A small network was shown many inputs. Here are its activations along a few directions, one row for each input.
Each table varies a few parts of the input and shows all the possible inputs, shuffled.
A made-up example of a description, with smaller parts first: line(4) and (point or line(9) or (values(3) and ring(8))).
Shared parts are said once, and a part with two or three values counts as separate values.
In the rows, 128 means zero.

Other details of the inputs vary at random and push rows far along two fixed directions, the same in every table; ignore that.

A family of inputs:
r1: [237  95 129  79  94 126  74  62  96 130 159 103]
r2: [ 72 149 108 150 136 138 123 142 126 159 112 124]
r3: [ 24 177  86 148 140 206 146 156  97 171 102  89]
r4: [145  85 182 130 130  59 130 145 178  76 139 190]
r5: [191 103  83  57 116 155  99 103  72 171 176  74]
r6: [228  80 135  75  83 129  78  87  93 124 177  94]
r7: [119  77 150 141 141  38 115 119 177  96 122 189]
r8: [142  89 170 145 127  65 152 110 181  72 132 188]
r9: [135  92 172 143 116  54 142 136 175  69 143 177]
r10: [231  98 131  79  84 113  63  88  92 125 170  93]
r11: [150 139  71  82 108 218  85 114  50 207 167  43]
r12: [121 121 153 133 134 128 145 137 150 113 118 157]
r13: [ 88 131 107 139 147 117 124 128 141 127 109 138]
r14: [ 97 115 120 136 146  98 154 147 154 129 142 149]
r15: [174 151  94  93 108 235 101 101  38 179 147  54]
r16: [100 141 144 139 134 148 150 152 143 122 112 141]
r17: [147 101 166 150 125  51 139 113 184  77 120 181]
r18: [128 136 149 137 137 117 132 132 152 117 106 155]
r19: [109 125 114 125 155  88 144 125 152 125 119 137]
r20: [ 59 211 111 150 137 206 147 167 106 163  87  92]
r21: [ 89 157  97 137 146 126 143 145 129 158 125 120]
r22: [107  97 120 124 140 112 125 124 141 114 131 146]
r23: [150  81 172 142 121  59 146 115 183  71 136 183]
r24: [137 129 143 152 134 107 137 127 143 112 113 151]
r25: [102 140 139 155 131 137 155 154 129 118 120 135]
r26: [ 39 180  76 139 155 207 158 148 103 163 109  79]
r27: [ 79 153  95 137 156 141 139 130 133 141 108 112]
r28: [ 99 143 139 154 129 133 152 160 126 115 125 135]
r29: [ 63 209 104 167 135 197 155 165  96 159  92  88]
r30: [ 98 168 130 141 135 157 139 149 131 139  96 125]
r31: [101 159 134 154 120 124 145 138 143 117 110 125]
r32: [208 111 122  67 106 190  83  89  72 157 156  90]
r33: [100  98 131 137 132 104 124 134 144 130 137 151]
r34: [136 129 143 152 131 104 136 134 143 112 114 148]
r35: [216 112 120  86  89 142  77  86  91 139 153  84]
r36: [244  91 131  85 107 128  73  72  86 136 157 111]
r37: [ 42 197  81 157 146 188 143 160 109 188 107  87]
r38: [148 102 169 154 131  45 131 140 167  79 129 183]
r39: [127 136 153 134 130 103 123 147 147 110 118 152]
r40: [125 118 157 129 129 119 137 146 148 109 126 152]
r41: [132 114 148 146 129 116 145 139 140 107 128 148]
r42: [120 123 111 122 149  79 148 133 151 131 129 143]
r43: [ 90 157 126 148 118 161 157 141 129 125 116 113]
r44: [237  56 102  40 113 116  72  74  84 143 187  89]
r45: [ 97 153 127 154 133 164 160 145 118 132 112 125]
r46: [108 157 140 144 144 141 143 131 144 128  97 147]
Each input here is: values(2) and (ring(8) or (values(3) and line(5))).
The inputs of r2 and r33 match in every part but the values(2) part. If r37 is changed in the same way as r2 into r33, which row does it become?
> r11
Change only the values(3) part in r43. List by row number the other rows that result.
> r16, r41
Change only the values(3) part in r40. List by row number the other rows that result.
> r6, r25

A family of inputs:
r47: [130  89 137 127 147  60 143 121 174  97 137 174]
r48: [102 151 149 166 142 123 165 136 156 102  99 156]
r49: [164 126 141 121 105 138 113 126 111 123 144 112]
r50: [115 173 119 134 122 189 148 135 105 143 111  96]
r51: [124 133  98 115 141 145 126 111 111 152 131 109]
r52: [ 78 137 119 149 155 100 152 134 161 124 101 157]
r53: [193 122 131  99  95 150  83 114  84 135 150  98]
r54: [118  66 150 122 145  75 141 134 169  98 148 181]
r55: [138 172 115 120 112 195 105 121  82 160 114  78]
r56: [220  80 156  95  98  96 100  97 119 101 161 135]
r57: [ 17 176 104 173 156 145 191 169 145 141 100 127]
r58: [ 77 137 121 153 155  97 143 144 162 125 103 155]
r59: [144 111 112 110 124 117  94 117 119 148 143 114]
r60: [117 135 101 114 127 141 110 138 108 154 138 104]
r61: [142 106 111 109 123 119 109 123 115 141 154 109]
r62: [111 184 120 136 128 188 135 130 106 149 100  99]
r63: [151 106 173 149 120  69 123 130 166  91 124 177]
r64: [160 102 148 112 110 159 121 126 110 121 146 125]
What do these inputs look like to the network?
> values(2) and (point or ring(8))
The inputs of r59 and r63 match in every part but the values(2) part. If r61 is changed in the same way as r59 into r63, which row does it become?
> r49
Change only the values(2) part in r47. List by row number the other rows that result.
> r50

A family of inputs:
r65: [154  93 169 130 131 111 134 130 143  88 124 168]
r66: [228  80 147  84 110 135  97 100  97 108 162 121]
r67: [147 124 123 115 117 101 112 106 135 117 131 115]
r68: [149  99 131  99 133 129 138 124 133 130 148 136]
r69: [171 165 116 117  96 166  79 137  72 176 138  77]
r70: [110 135 165 170 140  98 144 134 174 107  94 184]
r71: [109 185  95 114 142 183 132 125 102 158 103  84]
r72: [146 132 128 117 119  87  89 144 132 129 129 123]
r73: [112 146 150 162 125 125 132 128 147 127 104 149]
r74: [143 122 125 117 117 106 102 107 136 120 125 121]
r75: [125 149 147 152 137 131 144 129 145 127  96 156]
r76: [ 86 130 148 154 144  79 135 132 181  99  96 168]
r77: [221  72 160  96 111  97 111 103 121  83 166 142]
r78: [ 97 157 120 144 137 106 156 134 155 111 105 129]
r79: [127  95 126 136 140  52 106 151 144 125 145 156]
r80: [109 187 115 146 108 190 125 124  94 164 113  89]
r81: [142  88 142 111 133  91 155 130 159 106 150 156]
r82: [ 94 148  76 130 131 164 130 123  90 168 133  79]
r83: [179 130 141 126 125 125 126 109 128 129 123 139]
r84: [207  62 164 105  94  96  89 101 123  88 164 141]
r85: [ 86 117 115 144 159 115 132 132 145 135 113 152]
r86: [218  67 160 102  99  90 112 104 122  83 166 138]
r87: [ 94 123 104 148 149  98 158 133 143 125 127 136]
r88: [ 99 142 132 135 144 118 127 129 154 122  93 146]
r89: [ 75 123 150 151 137  79 149 186 172 115 135 166]
r90: [ 96 158  78 124 155 179 141 129  89 174 120  91]
r91: [ 98 151 131 133 151 120 140 130 152 122  89 144]
r92: [124 157 140 157 120 114 159 127 142 119 113 141]
r93: [221 113 124  74  81 175  49 127  42 155 177  60]
r94: [ 88 125 136 128 147 139 159 148 152 130 121 152]
r95: [109 188  90 116 137 179 135 125 101 152 111  77]
r96: [ 76 124 130 143 129 129 152 148 154 125 133 141]
r97: [215  79 148  93  89 123  90  95  96 105 173 107]
r98: [217  70 154  85 101 139  76  99  96 114 154 125]
r99: [ 88 156  98 120 116 190 145 140 103 160 145  81]
r100: [ 96 160  77 128 152 174 146 130  91 170 127  81]
r101: [ 94 118 112 142 164 114 143 133 145 134 112 153]
r102: [111 141 155 178 125  83 158 132 173  97 112 169]
r103: [ 79 153 103 117 122 201 128 142 103 167 133  92]
r104: [129 157 139 155 133 122 158 130 145 117 111 146]
r105: [145 102 127 103 116 117 142 122 131 125 160 125]
r106: [104 157 125 132 113 206 119 138  83 141 121  92]
r107: [ 72 106 126 160 155  75 141 135 169 112 115 178]
r108: [ 80 123 137 134 144 141 148 148 155 130 122 150]
r109: [ 88 149  79 130 133 170 118 124  91 170 130  85]
What do these inputs look like to the network?
> ring(5) and (point or ring(8))
The inputs of r96 and r109 match in every part but the ring(5) part. If r68 is changed in the same way as r96 into r109, which row does it become?
> r90
The inputs of r99 and r67 match in every part but the ring(5) part. If r81 is changed in the same way as r99 into r67, which row does it become?
> r95
Change only the ring(5) part in r101. List by row number the other rows that result.
> r65, r75, r91, r94
